A small network was trained on made-up records. Each row is its average activation on records with the value named, seen along a few directions.
Values that are neighbours, or in one group, have similar rows; names and order tell nothing.
(in the rows, 500 means zero)
Strong random noise was added to every row along 8 fixed directions; ignore it. To show where, here is one row again and again, with new noise each time:
318,534,448,605,578,465,654,554,673,544,653,489,445,436,547,575,547,353,587,645,578,307,530
371,610,660,265,395,646,475,560,546,595,710,382,578,497,320,384,644,607,421,556,381,586,657
266,613,617,550,534,467,791,562,655,496,853,360,495,304,466,269,613,393,595,804,380,465,515
522,540,370,550,453,362,651,460,709,486,662,470,452,479,453,634,397,434,549,596,473,336,454
417,486,469,453,550,514,576,567,468,440,595,407,527,407,506,342,593,422,435,576,508,553,458
663,644,229,229,380,272,693,720,666,308,655,318,602,292,209,281,612,438,336,458,457,742,292
554,598,191,366,527,397,481,565,667,463,757,500,639,471,382,508,573,359,364,519,670,470,590
261,268,682,608,609,687,397,647,203,461,257,431,457,441,614,461,641,488,522,505,551,435,296
105,564,740,408,517,728,599,618,599,682,561,414,431,490,527,510,718,515,528,591,502,445,714
378,365,402,546,454,438,409,505,539,349,622,416,661,457,416,735,522,490,428,667,624,211,409


J, 12 values:
j4: 503,492,623,609,444,439,570,563,544,437,519,513,397,464,428,611,355,605,550,533,412,401,306
j10: 701,521,555,534,371,481,55,498,333,532,576,644,813,580,212,458,563,622,562,486,451,447,470
j12: 531,391,624,399,99,413,404,733,481,350,201,383,687,477,123,702,589,764,419,489,350,393,36
j8: 573,454,479,450,431,439,511,255,464,422,456,415,468,546,616,562,365,607,435,513,393,584,621
j1: 529,476,400,673,437,311,671,313,659,400,565,524,558,495,540,588,379,453,563,682,446,317,416
j2: 657,545,349,520,485,400,327,328,611,593,505,618,527,613,488,795,376,513,574,394,646,394,745
j6: 477,535,590,459,520,492,567,636,508,364,440,474,547,291,452,399,623,481,537,438,621,663,477
j9: 579,411,454,563,498,406,519,542,440,277,392,466,556,411,528,527,460,518,452,499,620,572,368
j5: 723,593,121,361,450,191,723,520,794,358,403,448,430,477,453,674,390,451,405,370,533,542,445
j3: 659,555,490,587,408,387,143,262,490,475,776,634,927,553,307,520,453,597,509,612,517,351,627
j11: 486,490,530,630,652,544,473,413,446,472,678,585,498,503,625,419,431,454,504,614,593,516,618
j7: 400,554,768,511,521,709,393,461,399,707,605,529,438,609,495,452,508,621,592,553,312,486,635
Each value of J is a pair of two hidden parts, and every pair occurs once (4 first parts, 3 second parts).
j5 and j11 share the first part; j5 and j8 share the second. Which value has the first part of j8 and the second part of j11?
Answer: j9
j12 and j7 share the first part; j12 and j3 share the second. Which value has the first part of j3 and the second part of j7?
Answer: j2

P, 16 values:
p13: 520,454,506,463,414,520,520,465,505,518,223,540,466,556,532,657,447,601,457,347,532,495,474
p15: 474,588,451,663,599,492,320,613,503,605,700,643,627,513,384,451,604,377,625,568,589,308,473
p6: 493,427,633,600,518,500,612,346,409,462,399,457,455,466,657,417,392,535,534,566,412,546,479
p14: 645,539,576,482,403,510,436,559,444,562,390,534,452,542,438,509,467,588,537,355,448,607,459
p10: 730,410,339,399,395,496,354,166,478,527,387,569,526,754,590,702,254,611,316,387,496,481,663
p16: 452,541,505,339,406,478,629,623,616,437,559,369,501,398,409,468,590,539,417,515,469,607,475
p7: 464,467,450,433,503,444,527,471,491,290,693,394,655,393,469,407,553,494,339,661,595,566,555
p8: 481,411,428,474,426,485,486,367,494,428,512,429,575,540,558,556,469,509,457,570,488,472,529
p9: 518,508,408,648,698,537,231,575,385,529,729,663,610,526,418,437,566,371,574,563,655,361,529
p12: 488,481,531,553,466,442,583,517,547,451,509,460,414,509,480,570,423,509,547,540,377,405,360
p3: 447,450,334,305,462,459,746,606,541,392,134,366,366,460,575,514,599,463,323,348,512,668,347
p11: 534,451,433,410,591,542,576,478,424,426,391,462,413,472,662,441,462,456,393,402,579,668,553
p5: 408,567,526,280,457,572,537,405,584,507,508,464,547,546,563,511,554,565,314,490,572,642,795
p1: 275,559,758,484,545,637,509,568,499,679,469,502,502,458,501,383,685,527,599,541,449,528,650
p4: 535,402,684,560,542,608,355,406,307,527,552,480,486,532,533,444,407,572,577,517,395,499,495
p2: 549,476,371,586,523,497,517,433,523,513,540,542,415,599,603,629,389,452,500,519,496,370,452
P is arranged as a line.
Name the neighbours of p4, in listed order.
Answer: p16, p11
Name the neighbours of p6, in listed order.
Answer: p13, p5
Name the neighbours of p12, in listed order.
Answer: p9, p2
